cols: H Q S Z
[ 83 125 124 165] : C
[121 142 111  61] : G
[132 125 138 176] : R
diff G: [121 143 111  61]
2, [142]
diff C: [ 83 125 124 166]
4, [165]
diff R: [133 125 138 176]
1, [132]
diff R: [132 126 138 176]
2, [125]
down: [165  61]
Z
diff C: [ 82 125 124 165]
1, [83]
diff R: [132 124 138 176]
2, [125]

cols: A V X Y E K
[115 112 128 104 189 115]  J
[ 90  91 136 109 155 103]  W
[140 124 127 169 166 102]  F
[114 132 168 148 157  76]  N
[125  85 141 198 109 104]  D
[133 109 141 168 152  98]  P
[115 112 128 155 168 113]  U
[158 100 102 175 173 114]  B
diff P: [133 109 141 168 151  98]
5, [152]
diff D: [125  85 141 197 109 104]
4, [198]
find: [114 132 168 148 157  76]
N
diff P: [134 109 141 168 152  98]
1, [133]

cols: Kup vove moto komus
[102 176 189  73] : ruzu
[102 153 165 102] : Zevos
[102 176 189 141] : dapom
[117 150 169  66] : bub
down: [102 141]
komus
find: [117 150 169  66]
bub
find: [102 176 189 141]
dapom

cols: kep pumu Mog buz Fot Mef Pugu
[196 198  52 177  92  59  71]  L
[196 198  52 177  92  59 113]  T
[ 81 119 165  68 104 134 113]  M
diff T: [196 198  52 177  93  59 113]
5, [92]
find: [196 198  52 177  92  59  71]
L
down: [59 59]
Mef
diff T: [196 198  52 176  92  59 113]
4, [177]
diff M: [ 81 119 165  68 104 133 113]
6, [134]
find: [ 81 119 165  68 104 134 113]
M
down: [177 177]
buz

cols: Bove mul nif Mig gusik dis ruro
[175  69 177 190 150  73 124]  tuvuf
[185  68 167 157 114 117  93]  rul
[ 77 108  70 189 139 139  89]  natol
[ 72  72 157  85 145  85 169]  vam
[121  87 104  75 142 168 140]  vifak
[ 83 168  82 119 182  93  78]  Dab
find: [185  68 167 157 114 117  93]
rul
down: [190 157 189  85]
Mig
down: [104  82]
nif
find: [ 83 168  82 119 182  93  78]
Dab
diff tuvuf: [174  69 177 190 150  73 124]
1, [175]

cols: zum Bateg Viger Sapiv
[121 121 130 135] = befol
[178 158  76 166] = Fadi
[198 143  61 198] = kemid
[144 126 107 161] = bega
[ 76 119 161  86] = Guka
[176 161  81 161] = lod
[ 85 121 169  78] = gor
find: [144 126 107 161]
bega
down: [135 166 198 161  86 161]
Sapiv
diff befol: [121 121 131 135]
3, [130]
down: [ 76  61 107 161  81 169]
Viger
diff bega: [144 126 107 160]
4, [161]
diff Guka: [ 76 119 160  86]
3, [161]

cols: Fir Lebe satu kire firo rumek
[148  96 103  74  62  99]  gebi
[122 128 126 128 129 133]  voz
[111 145 137 103 185  53]  rute
find: [111 145 137 103 185  53]
rute
diff voz: [122 128 126 128 129 132]
6, [133]
down: [148 122]
Fir
diff gebi: [147  96 103  74  62  99]
1, [148]

cols: Gug Das nor feg nagu mebog Munol
[112 132  69  88 116  99 137] = fofo
[123 142  62  98 114 134 127] = Kog
[109 116  98  59 142 103 150] = geveb
[118 125 100  69 145 147 145] = korez
[137 119  53  63 124 121 114] = raloz
[111 143  69 103 112 115 138] = tosut
diff Kog: [123 141  62  98 114 134 127]
2, [142]
find: [118 125 100  69 145 147 145]
korez

cols: tapu pinis sigot Voret
[ 43  91 188 144] : kasi
[146  90 111 160] : Basal
[122 152 119 107] : vuku
[167 104 117 162] : Muvam
[173 166 114  94] : mina
[128 134 126 110] : mupib
find: [146  90 111 160]
Basal
diff mina: [174 166 114  94]
1, [173]
down: [ 94 110]
Voret
diff kasi: [ 44  91 188 144]
1, [43]
diff Muvam: [168 104 117 162]
1, [167]

cols: turol filin dul gosuz maz bagos Ket
[110 148 151 140  58 202 130] -> bogut
[114 154 157 139  65 187 131] -> midip
[124 136 135 156 119 160 118] -> mik
[119 141 141 143  90 164 125] -> nok
[124 131 143 144 113 151 124] -> bam
[109 139 145 140  99 172 126] -> Zag
[120 135 136 135 129 143 127] -> kezap
[120 135 136 135 129 143 114] -> sim
[115 144 148 139  94 166 131] -> beve
diff beve: [115 143 148 139  94 166 131]
2, [144]
find: [124 136 135 156 119 160 118]
mik
down: [154 136 141 131 139 135 135 144]
filin
diff sim: [120 135 136 135 128 143 114]
5, [129]

cols: loran kam Negep goni Kuves vure
[146  70 191 127  56 131] = lofu
[ 85 150 132 158 169 184] = doz
[ 98 149 117 135 153 158] = zanop
[ 97 182  83 143 195 142] = zotan
find: [ 85 150 132 158 169 184]
doz
diff doz: [ 85 150 132 158 169 185]
6, [184]
find: [ 98 149 117 135 153 158]
zanop
find: [ 97 182  83 143 195 142]
zotan
down: [98 97]
loran
down: [169 153]
Kuves

cols: dati tus Tetuk Nimo Refe tepa zorer sifaf Firop nes
[147 105 175 112  78 144 137 159 104  58]  Mupu
[123  80 130 123  90 170 157 103 124  86]  kufun
[123  80 130 122  90 170 157 103 124  86]  Kot
[107  78  96 146  95 172 165 131 120 149]  pefa
find: [123  80 130 122  90 170 157 103 124  86]
Kot
diff kufun: [123  80 130 123  90 169 157 103 124  86]
6, [170]
down: [157 165]
zorer

cols: pasu Zulif Nire pubu
[137  97 134 129] -> Seboz
[209 112 202 142] -> Dus
[ 47 142  51 117] -> pamek
[168 120 167 134] -> rebod
[152 105 151 130] -> zur
[212 103 208 141] -> samov
[ 47 142  51 121] -> buveg
[152 130 150 132] -> fug
down: [ 97 112 142 120 105 103 142]
Zulif
diff Seboz: [136  97 134 129]
1, [137]
diff samov: [212 103 208 142]
4, [141]
diff fug: [151 130 150 132]
1, [152]
find: [152 130 150 132]
fug
diff samov: [212 103 207 141]
3, [208]

